These are the activations of a small neural network, seen along a few directions. Each row is one input.
Each table varies a few parts of the input and shows all the possible inputs, shuffled.
A made-up example of a description, with smaller parts first: one of 4 places along a line, together with either a single point or one of 11 places along a line or (one of 3 separate values, together with one of 8 places around a ring).
Shared parts are said once, and a part with two or three values counts as separate values.
(in the rows, 128 means zero)

Other details of the inputs shift rows strongly along two fixed directions, in all tables alike. That doesn't count.

Table:
R1: [126 161 147 138 142 118 108 114  82 145 136]
R2: [132 125 130 109 112 137 134 123 148 119 118]
R3: [136 153 142 137 151 140  98 117  80 137 128]
R4: [127 157 132 138 158 139  99 113  82 133 123]
R5: [144 106 124 120 118 120 137 115 148 138 119]
R6: [140 102 139 114 143 118 135 138 148 114 114]
R7: [124 114 135 107 115 124 119 118 151 127 133]
R8: [131 166 142 137 132 134 117 116  75 134 121]
R9: [127 120 146 117 119 135 143 121 155 123 114]
R10: [137 111 112 105 142 120 127 136 143 106 112]
R11: [112 147 156 146 142 124 106 109  82 140 124]
R12: [132 110 104 114 122 123 140 112 143 131 112]
R13: [136 124 140 115 114 133 132 121 156 123 119]
R14: [131 120 117 104 117 115 136 146 145 146 115]
R15: [136 102 130 122 123 122 147 115 147 138 113]
R16: [129 124 144 110 117 135 150 124 149 125 121]
R17: [121 133  96 238 141 139 123 185  87  95 187]
R18: [126 115 133 113 124 114 145 144 151 150 111]
R19: [117 157 153 140 147 121 118 114  81 145 130]
R20: [143 115 137 107 131 138 120 125 155 128 133]
R21: [120 115 125 101 112 127 121 120 144 123 131]
R22: [125 133 118 102 116 135 142 122 145 117 119]
R23: [123 124 107 104 124 115 138 142 147 142 110]
R24: [135 165 152 144 134 130 116 115  82 138 123]
R25: [111 118 116 101 119 127 122 116 146 119 126]
R26: [120  96  73 211 100 145 158 170 153 107 190]
R27: [134 111 144 110 136 141 130 125 154 128 128]
R28: [104 114  82 194 101 145 152 179 154 100 211]
R29: [116 128 113  95 124 124 134 120 145 124 133]
R30: [146 143 147 147 160 114 101 129  82 127 116]
R31: [132 156 141 147 142 109 112 135  85 163 113]
R32: [123 129 120 109 118 136 135 119 150 115 112]
Description of these inputs: one of 4 places along a line, together with either one of 3 separate values or one of 5 places around a ring.
The inputs of R11 and R21 match in every part but the place on the line of 4. If R18 is changed in the same way as R11 into R21, which row does it become?
Answer: R14
Change only the place on the ring of 5 in R3. List by row number the other rows that result.
Answer: R2, R8, R21, R28
Change only the place on the line of 4 in R15. List by row number the other rows that result.
Answer: R5, R12, R26
Change only the place on the ring of 5 in R13. List by row number the other rows that result.
Answer: R1, R7, R20, R24

Table:
R33: [112 134 131 170 122 104 133 146 105 153 138]
R34: [109 130  94 167 133 113 125 132  99 134 126]
R35: [145  99 139  21 112 123 141 133 207 140  91]
R36: [118 151 122 157 134 126 132 154 108 154 145]
R37: [111 160 144 156 123 157 117 114 113 103 160]
R38: [116 143 135 164 133 113 143 154 104 141 136]
R39: [119 137 107 161 146 132 122 148  99 107 121]
R40: [ 98 165 128 155 112 150 139 115 106 125 153]
R41: [124 145 180  65 136 138  97  57 107 135 106]
R42: [135  88 107  27 121 110 157 112 197 122  71]
R43: [154 132 155  94 128 106 126  75 104 172  59]
R44: [156 151 146  58 152 117  91  92 100 129  88]
R45: [139 119 150  72 169 110  93  82 100 132  76]
R46: [142  81 100 137  94 140 187 149 205 115 134]
R47: [121 141 143 163 135 122 131 162 105 127 134]
R48: [129 138 151 165 145 120 122 154 112 119 144]
R49: [117  86  93 119  88 122 158 164 210 143 159]
R50: [124 151  96 149 129 128 127 139  95 128 145]
R51: [126 135 114 163 156 130 113 140 106 100 132]
R52: [132  94  78 104  96 143 151 166 197  91 155]
R53: [125 127 139 159 147 132 105 142 111 141 162]
R54: [147  80 108 136  95 149 174 156 205 101 132]
R55: [ 97 100  99 117  66 146 165 124 206 115 167]
R56: [139 146 126  62 129 100 103  83  94 163  81]
R57: [131 127 113 151 142 134 100 128  98 115 162]
R58: [123 119 152 166 147 119 116 143 108 128 153]
R59: [146 113 142 182 141 140 124 119 108 125 139]
R60: [152 132 141 181 139 142 129 130 112 116 130]
R61: [103 163 137 153 113 159 126 122 106 110 150]
R62: [150 151 172  67 156 115  95 106 114 155  89]
The inputs of R37 and R41 match in every part but one. If R60 is changed in the same way as R37 into R41, which row does it become?
Answer: R59
What is each input in this table made of?
Answer: one of 5 places along a line, together with either a single point or one of 5 places around a ring
A walk changes only the place on the ring of 5. It starts at R48 and steps to R60. List the rest of the walk in order.
Answer: R51, R44, R62

Table:
R63: [141  92 131 104 123 115 149 150 181 133 117]
R64: [115 144 145 126 105 143 136  97 129 133 128]
R65: [127 186 148 174 159 112 102 103  17 165  94]
R66: [ 98 138  76 212 107 155 146 168 124  93 190]
R67: [140 120 130 126 142 130 115 119 122 115 124]
R68: [118 147 122 109 124 131 122 129 121 126 130]
R69: [126 130 117 127 123 121 134 120 119 136 114]
R70: [122 133 121 116 126 119 121 127 122 139 130]
R71: [133 127 123 136 125 116 146 128 122 147 104]
R72: [126 132 125 121 126 115 127 132 123 143 124]
R73: [136 104 152 101 107 152 143 110 180 108 136]
R74: [146 116 138 135 142 125 126 130 125 125 111]
R75: [119 137 118 112 127 126 117 125 121 135 133]
R76: [150 115 140 139 143 123 131 134 127 130 106]
R77: [128 125 132 118 140 121 114 129 124 128 132]
R78: [137 125 127 122 143 136 112 117 122 111 127]
R79: [115 146 153 119 109 139 130 109 132 141 138]
R80: [137 135 131 119 140 140 117 120 122 102 125]
R81: [135 122 140 127 139 116 125 139 127 137 119]
R82: [125 103 102  95 107 126 146 121 169 121 123]
R83: [129 131 128 125 126 113 133 137 124 149 119]
R84: [132 123 136 123 139 118 120 134 125 132 125]
R85: [112 122  92 228 113 131 157 194 134 129 186]
R86: [124 139 132 111 138 133 116 130 124 115 131]
R87: [122 136 164 120 122 141 125 112 133 130 141]
R88: [119 135 110 119 124 131 124 112 117 127 123]
R89: [128 102 118  87 124 130 129 133 175 114 137]
R90: [143 118 134 131 142 127 121 125 123 120 117]
The inputs of R88 and R75 match in every part but one. If R69 is changed in the same way as R88 into R75, which row does it become?
Answer: R72
What is each input in this table made of?
Answer: one of 4 places along a line, together with either a single point or one of 6 places along a line
A walk changes only the place on the line of 6. It starts at R80 and steps to R78. List the rest of the walk in order.
Answer: R67, R90, R74, R76
Change only the place on the line of 4 in R68. List by row number the other rows that result.
Answer: R66, R80, R86
